These are the activations of a small neural network, seen along a few directions. Each row is one input.
In each table, some parts of the input vary, and every possible input appears once, in random order.
A made-up example of a description, with smaller parts first: line(6) and (point or ring(11) or (values(3) and ring(8))).
Shared parts are said once, and a part with two or three values counts as separate values.
In the rows, 128 means zero.

Other details of the inputs vary at random and push rows far along two fixed directions, the same in every table; ignore that.

A family of inputs:
R1: [125 122 128 138 135 117 123 137  99 156 112 150 142 136]
R2: [129 131 118 122 136 144 115 141 128 157 115 135 137 138]
R3: [ 74  61 111 157 126  86 150  71 164 108 173 152 133  97]
R4: [126 130 118 129 125 141 109 128 113 147 102 131 127 135]
R5: [128 134 119 129 139 156 114 135 120 151 115 132 133 128]
R6: [115 129 136 139 135 121 122 134  94 152 116 147 137 132]
R7: [132 126 118 125 126 151 114 129 114 147 102 126 127 124]
R8: [136 127 148 125 112  86 187  95 201  28 218  98 108 118]
R9: [120 125 133 141 141 116 122 138 102 158 113 144 141 131]
R10: [134 127 115 122 133 151 116 138 119 152 112 131 130 128]
R11: [ 75  62 110 164 134  88 148  74 165 110 170 147 137  91]
R12: [121 125 132 134 133 116 123 138  96 158 115 149 138 139]
R13: [ 91  60  99 134 116 110 139  78 190  99 163 128 126  88]
R14: [116 126 135 135 135 116 120 138  98 156 114 149 139 133]
R15: [138 123 154 116  98  75 181  94 196  16 208  88 101 111]
R16: [130 129 118 122 136 152 112 140 120 150 111 131 131 124]
R17: [129 132 119 124 140 151 113 140 125 153 114 133 134 130]
R18: [123 136 123 132 130 144 111 135 117 145 106 132 128 135]
R19: [ 92  70  97 143 126 121 143  75 184 100 171 132 125  89]
R20: [128 135 118 129 137 150 117 133 121 153 114 134 134 137]
R21: [177 186 170 106 107 108 154 150 125  67 150  90 103 154]
R22: [125 125 132 136 137 113 123 141 102 163 112 144 141 134]
R23: [132 131 117 120 136 148 114 141 127 156 115 133 135 133]
R24: [127 125 121 121 127 142 106 134 117 146 100 128 129 128]
R25: [176 188 172 102 107 106 152 154 126  68 148  91 105 153]
R26: [125 129 131 143 139 120 124 133  95 159 112 143 138 133]
R27: [123 125 130 142 136 121 122 132  96 153 112 149 141 133]
R28: [177 187 183 121 122  89 170 157 105  80 158 102 114 154]
R29: [125 132 123 127 130 140 109 139 122 149 105 134 129 136]
R30: [133 124 114 120 129 150 116 135 118 152 106 129 129 125]
R31: [178 192 171 110 116 116 159 154 130  74 155  94 108 158]
R32: [124 133 121 128 136 144 112 139 125 152 109 135 133 137]
R33: [133 127 117 115 128 146 115 139 121 151 107 128 131 124]
R34: [126 133 120 125 139 147 114 140 126 153 113 135 137 135]
R35: [126 129 122 126 127 147 108 131 111 143 102 127 128 127]
R36: [130 128 120 125 125 145 110 128 112 145 101 127 127 131]
R37: [181 195 171 109 122 128 160 152 126  73 159  91 108 150]
R38: [127 131 120 124 127 136 110 140 124 152 106 134 130 139]
R39: [185 185 173 102 108 119 160 152 125  65 151  83 102 144]
R40: [179 192 173 108 111 111 158 155 128  68 153  92 103 158]
R41: [131 123 118 121 124 141 110 133 116 149 101 128 128 133]
R42: [ 75  61 111 161 130  88 147  73 165 102 171 151 139  91]
R43: [ 87  69  97 145 128 124 140  77 183 101 169 132 127  86]
R44: [127 134 120 131 128 143 113 132 117 148 106 133 127 138]
R45: [120 123 132 138 138 117 118 138 100 155 110 150 144 130]
R46: [184 192 170 105 120 123 161 156 130  73 161  91 108 152]
R47: [134 129 117 118 132 149 113 141 123 153 112 131 133 126]
R48: [117 122 131 132 132 114 121 139 100 161 114 150 140 136]
R49: [ 83  73  99 148 132 119 142  77 189 103 172 136 133  97]
R50: [123 122 130 135 134 114 120 140 103 157 112 150 145 133]
R51: [127 129 117 125 133 155 115 133 114 148 106 128 130 120]
R52: [127 132 120 124 132 141 113 140 127 155 110 135 134 140]
R53: [123 136 122 133 136 148 114 135 120 149 110 134 132 136]
R54: [132 130 116 124 130 153 117 131 115 149 106 128 128 124]
R55: [ 78  60  97 143 119 104 131  74 189 100 160 136 126  94]
R56: [129 128 121 126 128 153 111 132 113 145 103 125 129 122]
R57: [ 79  66  99 148 119 109 134  71 183  96 161 133 125  94]
R58: [173 192 170 114 118 120 159 148 128  74 154  96 108 155]
R59: [131 129 119 119 132 149 114 138 119 147 106 127 130 122]
R60: [130 124 120 121 128 149 109 136 118 148 101 126 130 122]
Description of these inputs: ring(5) and (values(3) or ring(9)).
Q: Changing only the ring(5) part turns R60 into R56. The same change can be made to R34. Which row results?
A: R49
Q: Changing only the ring(5) part turns R21 into R25. The same change can be made to R28. Which row results?
A: R22
Q: List by row number the other rows that have the ring(5) part in common with R26.
A: R3, R4, R7, R19, R20, R27, R36, R37, R44, R54, R58
Q: Which other rows does R2 become when the ring(9) part takes its other values? List them by row number.
A: R13, R15, R23, R25, R33, R38, R47, R52
Q: Which other rows does R9 become when the values(3) part takes its other values? List them by row number.
A: R14, R45
Q: Which other rows does R46 become when the ring(9) part takes its other values? List them by row number.
A: R8, R10, R21, R30, R31, R39, R40, R41

A family of inputs:
R61: [155 146 139 100  97 151 121 132  99  90 109 102 108 121]
R62: [203 183 177  98  84  99 152 146 114  38 128  71  98 143]
R63: [126 132 116 116 121 168 119 127 123 156 117 122 119 132]
R64: [146 125 118 120 135 139 115 142 139 150 107 140 146 140]
R65: [147 138 129 115 122 122 129 146 136 135 108 107 114 146]
R66: [107 140 132 130 126 124 104 139 122 146 103 137 125 139]
R67: [121 129 129 135 144 140 126 139 115 152 106 117 124 116]
R68: [ 83  62  90 129 128 138 135  79 197 106 173 151 139  89]
R69: [130 116 125 136 124 143 107 120  89 130  86 120 130  97]
R70: [120 121 137 123 132 105 119 146  99 157 121 147 139 130]
R71: [150 160 147  95 123 146 131 151 131 101 146 112 126 136]
R72: [131 136 151 101  98  95 178 104 198  24 211  88  89 104]
R73: [ 85  61  82 141 127 142 136  68 189 115 175 143 122  94]
R74: [132 126 129 140 137 122 133 131  93 159 129 152 134 141]
R75: [127 131 132 131 151 143 117 145 117 146 118 128 148 114]
R76: [119 125 128 136 107 129  97 120  94 119  84 131 127 127]
R77: [136 137 121 144 151 153 129 141 114 147 119 135 142 119]
R78: [148 129 107 130 130 140 121 144 134 149 111 137 139 142]
R79: [103  68 105 130 118  88 136  92 204  94 167 122 126 101]
R80: [ 80  71 121 139 118  71 154  89 166 106 174 142 125  96]
R81: [120 129 114 108 126 159 117 137 125 151 109 123 114 129]
R82: [144 145 140 133 131 113 147 148  97 135 138 148 138 142]
R83: [122 139 123 148 138 141 111 128 116 145 117 143 129 150]
R84: [127 129 125 136 136 119 134 124  90 161 121 145 136 141]
R85: [119 139 132 137 140 138 109 137 124 141 112 153 146 145]
R86: [233 237 217  81 103  85 187 183 142   7 185  55 101 173]
R87: [153 141 129 122 118 130 131 136 133 139 115 109 119 148]
R88: [114 140 129 142 127 137 114 126 117 150 110 133 127 148]
R89: [117 144 121 143 136 138 114 121 114 145 110 136 131 151]
R90: [150 127 110 132 133 142 118 133 130 153 112 129 128 147]
R91: [115 119 133 128 131 110 131 139  97 161 112 142 127 136]
R92: [144 130 107 128 131 138 119 126 128 155 106 123 130 145]
R93: [129 111 131 129 108 109 116 123  70 136  94 142 131 117]
R94: [ 70  68  92 166 131 111 134  74 187 107 166 160 140 107]
R95: [107 134 130 135 130 129 112 135 120 146 101 132 121 147]
R96: [149 159 151 134 136 140 144 137 113 125 130 102 120 127]
R97: [146 155 142  95 121 146 122 152 128 114 136 111 115 132]
R98: [110 134 132 131 132 126  98 141 121 144 109 139 134 140]
R99: [ 86  57  90 135 116  93 129  84 205 118 150 130 124  95]
R100: [137 135 124 147 152 154 125 131 110 152 121 129 132 122]
R101: [113 136 134 131 137 132 103 141 122 140 113 142 145 144]
R102: [137 146 144 126 143 131 124 150 118 128 124 113 130 116]
R103: [122 124 134 136 127 118 134 129  95 165 120 142 133 139]
R104: [144 145 153 123 135 110 143 148 102 131 138 149 144 140]
R105: [139 131 178 120 113  51 198 112 169  21 228 108 119 120]
R106: [134 135 108 118 130 169 121 139 126 145 123 141 132 131]
R107: [133 134 130 136 155 149 123 140 119 146 116 139 149 114]
R108: [131 139 109 115 131 167 120 123 120 149 119 125 123 134]
R109: [131 137 120 143 151 151 127 124 108 153 113 122 134 121]
R110: [ 73  66 103 150 134 108 137  83 183 118 157 131 128  72]
Q: Changing only one part turns R83 into R73. The same change can be made to R95. Which row results?
A: R81
Q: Changing only one part turns R77 into R94. The same change can be made to R107. Which row results?
A: R85
Q: What is each input in this table made of?
A: values(5) and (point or ring(9))
Q: List by row number the other rows that have the values(5) part in common with R86.
A: R62, R64, R65, R78, R79, R87, R90, R92, R99
Q: List by row number the other rows that have the values(5) part in common with R105.
A: R70, R74, R80, R82, R84, R91, R93, R103, R104
